Z_491: [100 115  89 105 149 170 104 170 164  87 158 115 115  93 148 154 149 151
  86  90 116 118 149  96 117 169 116 103 160 147 144 112 167 163  87  89
 170  88 154]
Z_151: [100 115  89 105 149 170 104 170 164  87 158 115 115  93 148 154 149 151
  86  90 116 118 149  96 117 169 116 103 160 147 144 112 167 163 104 108
 140  91 115]
Z_369: [108 115 105 148 144  86 164  89 147 149 104 116 163 115 154 149 112  96
 149 169 104  87 100 117 115 117  91 118 140 158 160  90 170  93 167 115
 103 170 151]
Z_781: [152  90 131  85 121 136  86 113 121 152 129  92  90  99 121  97 119 123
 159 116  91  91 167 110  91 117  90  87 163 168 167 134 151 100  86  86
  99 104  90]
Z_986: [131  89  99 153 122 150 155 171 164 117 110  91  90 136 121 164 118 113
 131 139  90  91  87  93  91 169  90 156  89  88  91 132  92 167 158 150
 132 143  96]
Z_494: [ 87 142  99 169 103 169 170 170 163  92 111 139 142 148 103 170 101 104
  90 128 142  93 154  96  93 111  89 152 130 155 143  97 114 109 151 144
  98 169 102]
Z_232: [161 103  95 147 169  95 132  87  96  92 171 103 102 151 169  87 169 169
  91 156 103 101 169  96 102  87 107 153 171 170 170 165 170  86 151 143
  87 157 100]
Z_301: [169 161 115  90  89 116 154 117 149 118 149 103 115 158  96 112 104 104
 170  86 115 170 164 116  87 108 140  91 167 115 151 144 105  93 147 149
 148 100 163]
present: [86 99] : yes
perm: [115  91 140 108 104 163 167 112 144 147 160 103 116 169 117  96 149 118
 116  90  86 151 149 154 148  93 115 115 158  87 164 170 104 170 149 105
  89 115 100] : Z_151
perm: [167 163  87  89 170  88 154 100 115  89 105 149 170 104 170 164  87 158
 115 115  93 148 154 149 151  86  90 116 118 149  96 117 169 116 103 160
 147 144 112] : Z_491
perm: [171 132 164 118 136  88  90 131  99  91 150 150  87 158 121  90 167  91
 155  96  91 169 117 131 143 110 122  90  92 156  93 139 153  89 164  91
  89 113 132] : Z_986
present: [151  86] : yes

Z_151: [125 133 127 125 132 148 156 155 138 125 116 133 153 150 131 124 140 148
 148 156 153 142 144 142 118 116 119 142 151 146 141 126 116 112 115 120
 123 125 133 138 132 129 127 126 116 104  98  81  92 115]
Z_76: [157 155 127 120 125 133 127 125 132 148 156 155 138 125 116 133 153 150
 131 124 140 148 148 156 153 142 144 142 118 116 119 142 151 146 141 126
 116 112 115 120 123 125 133 138 132 129 127 126 116 104]
Z_369: [155 127 120 125 133 127 125 132 148 156 155 138 125 116 133 153 150 131
 124 140 148 148 156 153 142 144 142 118 116 119 142 151 146 141 126 116
 112 115 120 123 125 133 138 132 129 127 126 116 104  98]
Z_232: [150 112 120 119 116 127 127 127 146 141 142 116 131 133 115 120 155 142
 153 125 151 125 126 116 148 156 118 140 138 132  99 123 133 148 129 104
 125 153 132 133  81 148 138 142 144 116 124 126 125 156]
Z_986: [133 127 125 132 148 156 155 138 125 116 133 153 150 131 124 140 148 148
 156 153 142 144 142 118 116 119 142 151 146 141 126 116 112 115 120 123
 125 133 138 132 129 127 126 116 104  98  81  92 115 100]
Z_687: [120 125 133 127 125 132 148 156 155 138 125 116 133 153 150 131 124 140
 148 148 156 153 142 144 142 118 116 119 142 151 146 141 126 116 112 115
 120 123 125 133 138 132 129 127 126 116 104  98  81  92]
Z_433: [127 125 132 148 156 155 138 125 116 133 153 150 131 124 140 148 148 156
 153 142 144 142 118 116 119 142 151 146 141 126 116 112 115 120 123 125
 133 138 132 129 127 126 116 104  98  81  92 115 100 100]
Z_494: [127 120 125 133 127 125 132 148 156 155 138 125 116 133 153 150 131 124
 140 148 148 156 153 142 144 142 118 116 119 142 151 146 141 126 116 112
 115 120 123 125 133 138 132 129 127 126 116 104  98  81]
perm: [ 81  98 104 116 126 127 129 132 138 133 125 123 120 115 112 116 126 141
 146 151 142 119 116 118 142 144 142 153 156 148 148 140 124 131 150 153
 133 116 125 138 155 156 148 132 125 127 133 125 120 127] : Z_494
present: [116 133 153] : yes
present: [115 133 131 116] : no
present: [125 117] : no
present: [153 151] : no
perm: [116 119 142 151 146 141 126 116 112 115 120 123 125 133 138 132 129 127
 126 116 104 157 155 127 120 125 133 127 125 132 148 156 155 138 125 116
 133 153 150 131 124 140 148 148 156 153 142 144 142 118] : Z_76

Z_494: [100 122  92  99]
Z_687: [100 118  92  99]
Z_491: [ 74 127  98  92]
Z_232: [ 92  98 100 118]
Z_301: [ 79 131 117  92]
Z_151: [150 127 104  95]
Z_369: [101  99 110 119]
Z_986: [149  91  93  75]
Z_781: [145 127  99  98]
Z_544: [ 99 118  92 100]
Z_76: [141  87 104  84]
Z_433: [ 99 119 110 100]
perm: [100  99 119 110] : Z_433
perm: [117  92 131  79] : Z_301
present: [151 127 104  95] : no
perm: [110 101 119  99] : Z_369
present: [98 99] : no
perm: [ 92  98 118 100] : Z_232

Z_687: [134 133 152 101 108 101 100 173 156]
Z_494: [124 125 161  77 158  75  74 152 156]
Z_491: [120 119 114 131 127 131 130 152 121]
Z_369: [120 119 114 131 127 131 130 152 173]
Z_986: [163 164 130 104 131 105 105 146 122]
present: [131 106] : no
present: [152 130 131] : no
present: [156 173] : no

Z_76: [117 169 107 129 170]
Z_433: [176 170  82 131 157]
Z_369: [176 170 112 106 129]
Z_687: [126 129 174  81 141]
Z_491: [ 85 128 100 172 161]
present: [106 128] : no
present: [126 129 174  81 141] : yes
present: [170 113] : no
present: [176 170] : yes

